A small network was shown many inputs. Here are its activations along a few directions, one row for each input.
Each table varies a few parts of the input and shows all the possible inputs, shuffled.
A made-up example of a description, with smaller parts first: one of 2 separate values, together with either a single point or one of 9 places along a line or (one of 4 places along a line, together with one of 5 places around a ring).
Shared parts are said once, and a part with two or three values counts as separate values.

Other details of the inputs shift rows strongly along two fixed directions, in all tables alike. That doesn't count.

Rows:
r1: -14   2 -10 -10 -15   7  -2   2  28  19 -23 -10
r2: -16  16   1 -17   2  -1   2 -11  20  25   1 -20
r3: -19   9  -6  -8  -3  16  -8  -5  17   6  -5 -28
r4:  -9  -6  -9  -8  -2   2  -9   0  33  22   1 -19
r5:  28 -35 -40   0  16 -11  39  -5 -30 -25  19  14
r6: -15   4   0  -9   8  10  -8  -8  19  16  -2 -29
r7:  26   5 -45  10  18   5  25  -4 -45  -9 -15  17
r8:  30   3 -53   6  18   1  18   0 -38 -17   3  10
r9:  28  -4 -51  10  15   2  31  14 -29  -3  -6  29
r10:  -9 -16  14 -25  -9   2  14  -3  13  14   6 -32
r11:  -2  20  61  28 -13  -9 -50  10 -13 -25  -1  38
r12:   3  22  57  16 -15 -15 -49  18  -7 -28   0  39
r13:  33 -22 -28   1  16  -3  40  -3 -51  -7  18   5
r14:  39  -8 -49  11  27  -4  21  -2 -24  -7   9  14
r15: -11   4  -2 -14   6   5  -7  -5  23  14  -3 -27
r16:   4  16  56  25 -16 -36 -40  17   7  -4  22  42
r17: -15  11  -2 -15  -8  10  -1  -4  18  11 -26 -18
r18:  25   5 -48   5  21  13  19  -4 -45 -12  -5  21
r19: -22 -24   7 -26  -5  -2  10  -9  18  -3   6 -28
r20: -21 -33   0 -20 -12  -5   9  -3  28   4  11 -21
r21: -24  10   4  -4   1  22   5  -3  13  15 -20 -18
r22:  43  18  22  51  17 -36 -13   6 -69 -31  27  69
r23: -14   6  -1 -10  -3  16   8   6  31  12 -18 -11
r24: -14   0 -15  -8 -13   8  -9   3  31  12  -2 -18
r25:  29  -4 -44  17  31   2  19 -11 -41  -4   6   6
r26:  -5 -21  12 -20 -12   4  16  -3  24  15   9 -27
r27: -11   6  -5  -9 -10  11   1  -3  29  12 -25 -13
r28: -11   4 -10  -8  -8  12  -6  -2  32   5  -5 -22
r29:  -8 -14  71  15 -13 -29 -32  10  -9 -37  24  23
r30: -15   2 -13 -15 -13  15  -9   1  28  16 -13  -6
r31:  27   6 -44   5  23   4  31   8 -39 -11 -10  21
r32: -23  12   3 -10   2  20   5   2  16  13 -18 -17
r33: -21  10   1  -4  -6  17  -1 -12  12  15 -27 -20
r34:  31 -23 -27   6  15  -1  40  -8 -53  -5  16   4
r35:   7  20  61  25 -10 -32 -36  11   8 -11  19  38
r36: -20  15   3 -11   4   5   2 -14  16  26   2 -21
r37: -21   8  -5  -2  -4  18  -9 -10  14   8  -7 -28
r38:  -9 -14  72  21 -13 -27 -32   5 -11 -35  22  23
r39: -12   6  -7 -15  -8  19  -5  -4  29  10 -15 -10
r40:  10 -15  70  16 -27 -33 -29  24  -1 -14  27  30
Description of these inputs: one of 5 places along a line, together with either one of 2 separate values or one of 6 places along a line.
Q: The inputs of r28 and r8 match in every part but the place on the line of 5. If r26 is changed in the same way as r28 into r8, which row does it become?
A: r10
Q: Which other rows agree with r25 in the place on the line of 5? List them by row number.
A: r11, r21, r22, r33, r34, r37, r38

Rows:
r41: -4 12 -9 -5 -3  7 -3  4 16  4 -6  0
r42:  16   3  30  24 -12 -16 -30  10 -14  -7  28  25
r43:   2  -1 -37   5  16  11  18 -17 -19   5 -10  -3
r44:  -9  12  19   0 -13  10 -11  -2  13   1 -15  -7
r45: -14  12   8   3  -9  -4 -14   1  27  10 -11   5
r46:   4 -16  36   9   0 -10  -6   5   4 -14  17  12
r47:  11  18  33  18  -6  -6 -22  14 -18 -27   2  31
r48:   5   6 -46  -4  14   5  19   0  -3   5  -5   9
r49:   2 -26 -21  -9   0   0  20   1  -7   0   8  -8
r50:  -2   3 -38  -1  19  14  18 -12 -20   1  -4  -2
r51:  11   6  32  18   5 -25 -30   2 -14 -30  19  13
r52:   7 -13  39   8 -12 -27 -16   8 -18 -21  18  28
r53:   8  11  20   8   0  -3 -26  18   1  -9  -4  17
r54:  11   6 -30   2   1   5  10  -4   2   7 -11   2
r55:   6 -20 -20 -14  -1  -7  23  -4  -7  -4   6 -10
r56: -56   9  33 -35 -26  28 -30  -6  88  47 -33 -65
r57:  -2 -16   8 -16  -2  -2  11 -10   6   3   9  -7
r58:   7   2 -36   1  10  13  21  -7 -21   8 -17  -6
r59: -13 -18  25   0 -10  -5   1   8  18  -2  11 -18
r60:   3   6 -36  -5  14  16  21  -2 -22   4 -10  -4
r61:   7   5 -11  -6  15  -3  27  -7 -12  20   5 -10
Q: Describe the family of inputs behind these rows.
A: either one of 3 separate values or one of 6 places around a ring or (one of 2 separate values, together with one of 6 places along a line)
Q: Change only the choice among 2 separate values in r45. List by row number the other rows that result.
A: r48
Q: Which other rows belong to the same alternative as r61? List them by row number.
A: r42, r51

Rows:
r62: -20 -12 -11  -1   7   9   7 -14  -7  -4   4 -28
r63: -18 -15 -45 -31   5  10  22  -6  35   0   1 -27
r64:   3   9  32   7   0   5  -7  -5   2  19   5 -16
r65:  28 -16 -36   2  33  -5  46  -2 -59 -36   7  31
r66: -21  36 -27   2  14  24  -8 -15  -6  -2 -29  -9
r67:   6 -11 -25  -1  -6  16  -2  -2  13  -5  -3 -20
r68:  53  -3 -29  29  24  -7   4   8 -84 -45  17  27
r69: -14   1  30   7   3  -6  -3  -3   2  20  11 -11
r70: -12  -2  63   8 -14  11 -25   3   4 -15  -9  -8
r71:  55 -12 -63  16  16   0  11  15 -53 -32  10  20
r72:   4  -2   3  -4  -4  17  25  -7  -8  16  -9 -21
r73: -26 -11 -24 -40   0  13  49 -25  18  36 -15 -49
r74: -11   2 -37 -28  12  32  13 -20  15  34  -2 -67
r75:  28  -9 -45   8  35 -12  34  -7 -58 -40  21  24
r76:  -9 -18 -45 -36  -5  41  22   3  29  21 -27 -50
r77:  59   1 -18  24  14  -8  26  16 -84 -23   9  37
r78:  -5   1  45   0 -15 -31 -26   9  33  10  10  12
r79: -30  -6 -25 -43   6  19  54 -17  24  31  -9 -42
r80:  -2  -5 -54 -27   2  28   9  -6  36  35  -4 -55
r81:  -9  -4  49  -4 -30 -27 -14  13  29   0  -1  15
r82: -13  -2  36  17 -14 -17 -39  10  32   0  17   4
r83:  44   2  16  31  22 -44   6   2 -63 -24  27  53
r84: -20  25 -61 -12   5  30  -1  -9  27  11 -37 -17
r85: -15 -15   5  -6 -19  -3 -21  -1  19 -12   9  -1
r86: -32  -1  67   5 -22 -11 -46  -5   6 -22  16   0
r87: -21 -14  61   0 -34  -9 -39  15  25 -19   0  21
r88:   3  13  29  -2  -1   5 -14   5  -2  20   5 -20
r89:  36 -10  30  29   2 -37 -12  33 -35 -62  17  80
r90: -13  -6  48   9 -30 -14 -16  21  25   4   0  13
r91:  27 -23 -35  19  27   1  38  -2 -69 -27   2  23
r92: -23  34  47  14 -21   4 -53  21  30 -15 -38  33
r93:  36 -21 -18  21  19  -9  24  -2 -82 -42  12  49
r94: -20  47   7  12  10  10 -30 -12   8   9 -16   2
r95:  52  -6 -24  38  24  -6  10  -2 -79 -45  17  31
r96: -32 -15 -37 -36  10  16  27 -34  18  14  -8 -59
r97: -10   3  53   7 -18 -34 -47   5  39  -8  17  12
r98:  30  -2 -45  -1  39 -11  50  -8 -44   1  21  17
r99:  -8   6  45  -3 -10 -25 -20  17  40   6  16  18
r100:  41  26 -64  22  14   2  27  13 -44  -6 -27  56
r101:  -1  35 -34   1   7  13  -4   2  19  30 -27  10
r102: -10 -22 -40 -28  -5  41  27  -8  34  22 -28 -47
r103:  -3  -9 -16 -22  -7  -4  32   9  24  10  -1   3
r104:  -4 -17 -15 -17 -20   3  21   1  11  17  -2   1
r105:  44 -17 -60  16  18 -15  17  -4 -43 -15  27  37
r106: -19 -11 -28 -36   5  45  26 -11   8  21 -25 -63
r107: -14 -20 -44 -28   0   3  16 -15  28   5  -6 -33
r108: -14 -26 -35 -33  -2  10  28  -9  27   9 -20 -26
r109: -30 -14 -24 -39  -8  26  43 -25  12  39 -10 -44
r110: -18 -28 -35 -20  -2  22  26  -1  24  13 -18 -28
r111: -20   0 -28 -26  22   8  25 -23  19  17  12 -36
r112: -13   2  22  -3   6 -17 -12 -18   9   2  15 -14
r113: -23   7  66   9 -15 -16 -46  -8  11  -6  25   4
r114:  23  32 -56  13  25  14  38  -6 -55   3 -28  30
r115: -20   8  74   6 -16 -18 -35  -1   8   8  20   9
r116: -29  -9 -36 -19  15  22  24 -29  21  35   3 -59
r117:  32  54  46  57  15 -30 -42  18 -57 -27   1  83
r118:   4   6  47   1 -34  -4 -27  30  21   4  -5   4
r119: -22  -7  51  17 -25 -16 -48  16  29 -21   9   6
r120:  12   6  13  -2 -11   1 -19  19  19  20   3  -9
r121: -12   6  36   0  -8 -24 -31  10  43  -9  22  13
r122:  12   2  17   7 -11   1 -13   9  23  20   3  -4
r123:  -7  15  70  21 -11  -6 -47  -2  13  -5  16  -7
r124: -15  44  21  18  -9  -3 -55   8  35   2 -16  23
r125: -32  41  62  15 -10   9 -47   7   8 -16 -35  21
r126:  42 -11 -15  33  17 -19  36   8 -79 -22  14  45
r127:  39 -17 -61   3  15  -8  35  -2 -35   9  17  28
r128:  -5  -6  14   7  -8 -11  -8  11  24  21   8   0
r129: -26  -4  78  -1 -15 -18 -29   1   9 -22  -4   5
r130:   3   2  50   9 -33  -3 -21  19  26   4  -6   7
r131:   5  -7 -41  -9   3  21   9 -12  30  25   0 -37
Q: Describe the family of inputs behind these rows.
A: one of 2 separate values, together with one of 5 places around a ring, together with either a single point or one of 6 places along a line
Q: The inputs of r127 and r115 match in every part but the choice among 2 separate values. If r67 is changed in the same way as r127 into r115, which row does it become?
A: r95
Q: The inputs of r92 and r125 match in every part but the choice among 2 separate values. If r124 is changed in the same way as r92 into r125, which row does it become?
A: r94
Q: Which other rows agree with r110 in the choice among 2 separate values and the place on the ring of 5? List them by row number.
A: r76, r87, r89, r92, r102, r108
Q: Change only the place on the ring of 5 in r111. List by row number the other rows that result.
A: r65, r75, r79, r98
